Each row below holds a small network's activations on one input, seen along a few directions.
In each table, some parts of the input vary, and every possible input appears once, in random order.
A made-up example of a description, with smaller parts first: line(4) and (point or ring(9) or (values(3) and ring(8))).
Shared parts are said once, and a part with two or three values counts as separate values.
In the rows, 128 means zero.

Other details of the inputs shift rows strongly along two fixed directions, in all tables alike. That doesn't count.

Rows:
R1: [ 84 136 157 139 225  54 132 119  97 142 112  62  94 117  90]
R2: [ 93  98 162 129 163  76 120 134 121  88  94  70 146 133 121]
R3: [ 62 102 174 144 168  74 126 123 119 110  82  53 116 116  99]
R4: [ 79 127 144 113 111 152 143 102 116 181 122 112  81  88 129]
R5: [157 137 130 111 177 133  86 135 148  84 139 152 165 170 131]
R6: [119 108 114 120  72 176 153 147 157 139 135 163  98 158 124]
R7: [113 140 128 141 199 102 102 121 116  96 119  86 148 109 137]
R8: [136 136 133 122 175 128 106 158 142  85 127 161 162 181 122]
R9: [143 145 119 131  54 154 150 118 129 156 129 175 132 118 139]
R10: [180 109 107 110  66 158 133 119 143 151 153 147 113 134 129]
R11: [126 146 133 128 171 129 111 153 131  87 123 171 180 164 132]
R12: [119 117 107 123  67 170 157 147 133 130 133 166 123 127 160]
R13: [123 136 150 124 215 116  87 110 124 121 120  83 127 125 109]
R14: [139 155 119 173 146 102 125 159 130  91 116 168 178 155 114]
R15: [ 97 151 132 164 166 122 109 128 126 117 104 106 137 117 115]
R16: [158 126 116 139 115 167 105 136 151 114 137 137 142 140 132]
R17: [138 151 139 138 166 140  86 141 153  98 119 162 159 177 103]
R18: [145 135 124 117 117 120 143 140 118 124 139 175 155 147 141]
R19: [118 142 124 126  63 185 139 122 138 146 123 175 127 119 143]
R20: [145 136 109 143  50 150 147 129 134 152 131 168 125 118 135]
R21: [116  97 116 104  93 153 147 115 130 158 149  89  70  92 154]
R22: [107 125 115 139  63 177 157 146 140 135 125 174 116 130 142]
R23: [ 87 104 166 135 119 103 113 109 132 128  90  69 115 112 105]
R24: [137 157 139 147 191  89 110 102 101 124 114  90 158  96 122]
R25: [ 79 110 143 106 113 150 158 122 125 172 127 117  59 115 122]
R26: [145 124 140 113 155 109 119  99 111 157 136  92 103 109 117]
R27: [154 152 120 157 158 146  87 134 140  84 119 146 187 141 130]
R28: [112 162 134 156 159 137 117 152 135  84 107 173 179 157 120]
R29: [176 156 132 135 162 117  94 122 125 105 133 162 191 147 121]
R30: [128 128 122 148 176  74 130 153 114 111 128  93 130 131 117]
R31: [145 123 114 137 110 124 140 152 144 120 135 160 128 167 106]
R32: [158 116 107 121 113 117 139 153 137 115 143 152 134 165 124]
R33: [178 123 106 126 108 120 121 140 138 111 155 141 143 140 139]
R34: [116  97 160 115 155  85 100 109 128  90 109  63 147 120 130]
R35: [109 136 132 167 187  71 130 150 117 116 118  88 121 129  96]
R36: [ 66 119 148 114 126 100 181  99  86 201 125  81  55  69 125]
R37: [100 105 123 114  86 163 148 113 141 177 130 101  60 113 121]
R38: [118 123 127 134 126 108 143  94  96 174 126  66  90  56 136]
R39: [123 124 126 136 140 101 129 119 125 153 127  91  94 123  98]
R40: [124 154 127 140 163 131 117 153 128  78 114 165 186 154 138]
R41: [145 154 125 129 164 135  97 131 133  76 126 156 190 142 146]
R42: [147 151 130 133 109 130 124 124 129 137 131 175 153 142 120]
R43: [157 137 113 154  99 128 121 146 144 125 134 150 137 147 112]
R44: [162 131 111 103  64 146 150 112 122 141 150 164 138 111 166]
R45: [ 80  95 127 106 143 123 158 124 118 160 128  64  59 106 128]
R46: [155 114 110 108 125 152 113 132 155 106 146 140 135 158 138]
R47: [125 141 123 166 158 133 111 171 153  80 119 153 158 175 107]
R48: [138 120 121  87  82 176 133 117 135 139 153 170 128 123 163]
R49: [158 140 129 127 112 130 118 129 140 135 134 166 133 159 110]
R50: [143 125 127 102  79 191 125 112 136 150 142 170 130 118 149]
R51: [131 121 113 137  61 181 134 141 156 143 135 153 106 138 130]
R52: [125  76 152  99  37 158 132  96 137 154 118  94  99  95 140]
R53: [179 117 106 109 115 121 119 131 142 114 155 142 138 153 131]
R54: [174 149 110 145 150 100 104 137 129  84 136 150 188 141 139]
R55: [ 99 142 134 140 122 109 164 121 105 153 116 124 114 101 128]
R56: [143 107 118 124  91 131 144 110 117 174 145  85  79  82 132]
R57: [ 84 106 127 128 148 118 151 137 116 145 126  68  76 102 133]
R58: [ 97 128 150 123 229  48 132 120  89 138 119  53 100 113 108]
R59: [163 123 117  91  72 146 144 113 123 149 159 170 131 122 159]
R60: [123 138 133 123 124 160 121 104 120 138 122 123 133  94 144]
R61: [ 80 145 150 138 186 117 126 133 118 122 110 127 132 129 112]
R62: [165 134 121 137 168 146  83 134 158  89 129 135 167 170 112]
R63: [137 105 129  82 110 116 149  97 110 174 156  97  72  99 145]
R64: [114 123 117 135 120  99 160 133 102 144 127 110 113  99 142]
R65: [141 130 113 115  63 142 169 134 117 143 137 174 135 122 159]
Description of these inputs: ring(5) and (point or (values(2) and ring(6))).
Question: Changing only the ring(5) part turns R43 into R35. The same change can be made to R49. Which row results?
Answer: R1
Question: Changing only the ring(5) part turns R16 into R21. The same change can be made to R50. Which row results?
Answer: R48
Question: List by row number the other rows that have the ring(5) part in common with R8.
Answer: R2, R11, R12, R18, R30, R32, R40, R45, R57, R58, R64, R65
Question: Change only the ring(5) part in R22. List by row number the other rows that result.
Answer: R7, R12, R15, R27

Rows:
R66: [193 141 131 141 168 108  95 146 138 101 136 167 180 186  93]
R67: [ 51 138 145 151 143 123 164 101  80 179  99  66  87  38 136]
R68: [223 139 121 151  75 131 101 158 152  75 128 217 230 191 121]
R69: [138  98 131  79 116 179 117  91 131 164 152  92  81  96 150]
R70: [160 130  94  90  40 144 165 121 127 158 170 190 111 121 170]
R71: [ 98  91 129  92  32 173 174 151 150 132 132 186 101 159 151]
R72: [126 142 111 122  57 215 164 136 132 175 140 205 107 124 145]
R73: [ 37 105 168 104 155 129 145 102 117 175 105  62  47  99 106]
R74: [ 92 167 131 167 233  85 130 161  99  92 109 125 167 132 121]
R75: [169  95 118  90  25 202 123 104 148 137 145 147 135 105 176]
R76: [154 130 134 143 214  38 125 149 103  95 125  97 160 152 102]
R77: [194 146  97 161 105 173  86 179 196  74 141 219 179 226  97]
R78: [133 142 119  99 107 137 140  86 116 189 153 128  79  92 139]
R79: [ 75 106 133 155 121 102 143 110 118 165 106  27  56  70 111]
R80: [105  96 103 131  87 122 170 146 136 155 141  95  59 123 127]
R81: [143 123 130 116 231  89  86 130 120  70 132  78 167 137 137]
R82: [140 178 136 157 202  62  87 101 111  96 114 105 186 109 121]
R83: [ 75 137 172 157 194  92  91 132 132  75  76  98 172 144 100]
Question: Changing only one part turns R83 into R73. The same change can be made to R75. Which row results?
Answer: R69
Question: What do these inputs look like to the network?
Answer: values(3) and (point or ring(5))
Question: Start at R72 and move only the ring(5) part, one step at a time. The first step leads to R78. Which rows follow, in order?
Answer: R66, R77, R73
Question: Change only the values(3) part in R66. List by row number the other rows that result.
Answer: R68, R76
Question: Change only the ring(5) part in R80. List by row number the other rows that result.
Answer: R70, R71, R74, R76

Rows:
R84: [ 99 123 127 122 159  82 148 103  89 152 128  57  94  66 146]
R85: [ 99 140 144 135 212 111 103 132 129 116 120  98 116 142 104]
R86: [ 97 110 116 118 103 151 148 119 135 153 132  95  70 105 138]
R87: [155 152 135 151 156  83  98 133 124  90 122 141 183 142 119]
R88: [107 149 144 147 150  90 123 111 107 136 115 103 132  95 125]
R89: [164 118 117 121  53 130 141 134 139 136 148 165 128 140 133]
R90: [100 151 144 128 186  97 130 116  97 141 125 108 124  99 133]
R91: [119 149 146 132 226  66 110 123  95 115 125  97 146 115 121]
R92: [ 97  82 140 120  47 178 173 146 126 155 115 136  94 115 139]
R93: [ 84 134 131 135 179 117 117 112 120 126 117  69 109  94 128]
R94: [155  98 126 114  99 149 135 122 130 149 143 112 106 117 131]
R95: [119 129 137 109 127 142 126  97 122 141 119 109 125 105 138]
R96: [130 136 129 157 195  84 125 143 111 124 119  92 133 130  99]
R97: [ 72 147 128 150 191  87 139 115  99 138 113  69 107  82 127]
R98: [153 111 129 101 120 140 121 129 139 128 152 140 118 145 134]
R99: [162 154 120 129 121 181  91 154 165  82 139 225 190 190 130]
R100: [134 125 125 136  80 157 117 135 160 127 129 157 120 151 118]
R101: [168 153 128 122 137 163  86 145 153  81 139 203 196 176 140]
R102: [127 112 118 105  62 181 150 117 150 155 130 152  96 138 131]
R103: [111 132 138 160 181 107 101 176 147  37  99 139 198 182 122]
R104: [ 84 114 141 138 167 125 138 113 109 169 114  48  65  85 108]
R105: [ 83 139 132 134 172  88 144 105  89 149 120  61 102  65 144]
R106: [131 177 136 186 235  90  92 151 115  80 102 131 199 147  98]
R107: [136  97 116  94  61 164 151 114 144 163 139 130  86 134 133]
R108: [134 151 146 153 213 112  85 126 117  98 109  97 174 122 114]
R109: [ 92 148 145 132 189  83 137  95  89 146 106  75 123  85 125]
R110: [174 122 110 110  76 138 145 132 138 124 143 177 150 157 136]
R111: [174 131 117 120 128 154  97 160 165  90 148 194 164 200 121]
R112: [171 117 116 135 108 160 114 150 152 114 137 158 147 166 119]
R113: [109 101 129 113 160  96 130 106 116 141 135  41  81  89 133]
R114: [114 122 133 121 188  94 109 105 111 118 124  55 120  91 137]
R115: [104 164 142 169 186  82 106 129 119 108 106 116 156 124 104]
R116: [ 80  87 145  94  56 173 172 141 129 157 130 149  79 124 149]
R117: [120 127 128 127  94 145 160 115  99 177 131 121 103  78 147]
R118: [105 112 146  95 159 117 126  98 105 160 138  75  86  85 139]
R119: [156 133 110 137 152  92 123 145 129  94 139 127 156 145 132]
R120: [ 82 137 135 136 174  92 153 112 106 154 107  79  92 106 106]
R121: [125 118 104 126 106 116 154 139 127 141 141 118  99 124 136]
R122: [128 136 116 121  93 157 152 148 137 143 144 187 111 151 131]
R123: [121  99 110  93  39 150 189 112 122 193 142 131  61 109 139]
R124: [107 135 123 113  86 161 160 125 120 168 143 168  98 111 145]
R125: [145 169 150 166 219  87  53 133 140  55 105 125 213 158 105]
R126: [ 81 133 148 141 157 112 114 103 121 146 110  73  99  91 113]
R127: [148  99 115 111  59 146 173 124 113 179 149 126  85  98 141]
R128: [113  95 139  97  65 138 143  87 116 185 137  81  64  68 146]
R129: [ 69  82 152 117  42 144 169 128 128 163 111 107  70 100 136]
R130: [120 152 141 163 214 118  88 132 124  99 105 102 164 130 102]
R131: [144 128 137 113 156 118 106 105 125 112 120 111 152 129 129]
R132: [129 151 127 161 133 109 119 147 140 109 118 154 146 155 105]
R133: [122 165 116 172 213  83 105 158 133  72 113 126 171 161 107]
R134: [180 115 123 124  79 141 104 135 161 104 144 165 154 166 126]
R135: [168 138 118 118 102 132 131 125 128 112 131 176 172 147 140]
R136: [109  96 137 109  52 169 160 143 146 124 111 167 132 150 138]
R137: [180 149 107 132 105 170  90 148 164  66 137 201 207 173 152]
R138: [138 132 119 115  80 182 128 118 151 129 126 176 142 145 135]
R139: [181 141 110 146  82 130 114 165 161  92 139 207 177 193 116]
R140: [109  91 130 109  67 136 147 109 134 181 138  87  52 101 126]
R141: [183 135 115 134  93 148 128 144 126 117 139 185 174 141 141]
R142: [157  96 119  88  56 161 146 108 142 152 145 139 104 132 142]
R143: [188 134  98 139 120 149  88 168 177  58 141 191 193 208 128]
R144: [106 143 132 162 185 101 136 139 108 136 112  95 117 117 101]
R145: [157 113 115  97  69 148 156 136 131 152 161 175 109 138 147]
R146: [140 149 114 130  83 161 143 128 139 127 126 198 157 147 135]
R147: [137 126 143 135 190 107 101 115 110 121 119  77 142 105 120]
R148: [136 115 112 103  73 148 162 141 131 164 156 167  90 139 138]
Question: Changing only one part turns R130 into R138. The same change can be made to R144. Which row results?
Answer: R120
Question: Changing only one part turns R90 into R109. The same change can be made to R85. Which row results?
Answer: R102
Question: What do these inputs look like to the network?
Answer: values(5) and (point or (values(2) and ring(6)))
Question: Change only the values(2) part in R132. List by row number the other rows that result.
Answer: R100
Question: Start at R140 and move only the ring(6) part, one step at a time. The first step leads to R134. Which rows follow, in order?
Answer: R128, R125, R126, R100
Question: List by row number the other rows that have the values(5) part in common with R119.
Answer: R84, R86, R93, R97, R103, R105, R113, R114, R121, R133, R137, R143

Rows:
R149: [132 135 116 122 111 152 147 176 170 117 133 203 150 177 118]
R150: [ 81 143 151 148 231 105  91 151 143  81  94  85 166 139  99]
R151: [172 128 109 118  90 161 103  99 126 112 151 138 156 129 149]
R152: [ 84  81 128 117  26 185 142 110 114 157 137  89  53 129 120]
R153: [191 109 108  97  72 120 141 145 139 130 166 157 116 141 139]
R154: [127 128 133 114  71 188 132  86  97 161 151 134 116 106 151]
R155: [ 48 125 140 108 136 121 180  92  73 205 136  76  34  74 130]
R156: [109 139 134 181 131  69 155 155 133 112  73 136 178  95 133]
R157: [157 113 116 144  92 144 134 171 181 109 127 191 136 194 106]
R158: [142 181 132 149 220  85 103 132 100 114 120 123 145 126 111]
R159: [123 139 134 122 121 172 114 134 158 112 111 179 156 128 144]
R160: [123  93 149  97 174  78 117  90 110 139 120  25 108  86 135]
R161: [175 150 115 147 188  84 105 124 120 114 144 129 151 141 128]
Question: What do these inputs look like to the network?
Answer: point or (values(2) and line(6))
Question: Start at R153 and move only the line(6) part, one step at a time. The first step leads to R161. Which rows follow, in order?
Answer: R158, R155, R149, R157

Rows:
R162: [122 149 127 150 168 108 119 140 125 113 120 135 152 139 114]
R163: [125 143 136 148 156 111 118 135 126 100 112 126 160 136 121]
R164: [ 97 122 133 119 181  89 138 103  99 146 134  56  90  78 133]
R165: [112 118 127 108 110 120 137  88 118 173 136  81  76  84 135]
R166: [118  98 123 102  25 181 163 117 133 168 135 148  86 102 154]
R167: [124 141 129 148 154 101 120 141 125 104 118 130 157 141 115]
R168: [153 132 114 128  82 157 134 152 148 123 141 193 138 162 133]
R169: [138 100 111 107  63 150 158 116 120 175 144 105  78  93 150]
R170: [120 143 135 144 172 125 105 132 128 105 115 127 152 136 118]
R171: [ 87 122 146 136 174  79 136 121 105 142 116  65  92 103 113]
R172: [142 122 123 125 114 138 126 142 145 106 126 152 146 162 122]
R173: [123 152 133 149 169 119 116 134 124 107 115 130 155 135 118]
R174: [149 126 120 123  85 174 120 145 155 118 141 183 144 159 137]
R175: [142 113 133 114 116 126 138 106 114 158 141 108 106  99 129]
R176: [144 142 133 119 163 109 109 122 116 116 127 128 157 132 135]
R177: [138 123 132 129 113 143 113 142 148 105 129 150 149 152 129]
R178: [141 130 120 126 127 147 125 142 145 115 129 158 141 162 121]
Question: What do these inputs look like to the network?
Answer: values(5) or (values(2) and ring(6))
Question: Which of the alternatives is R176?
Answer: values(5)
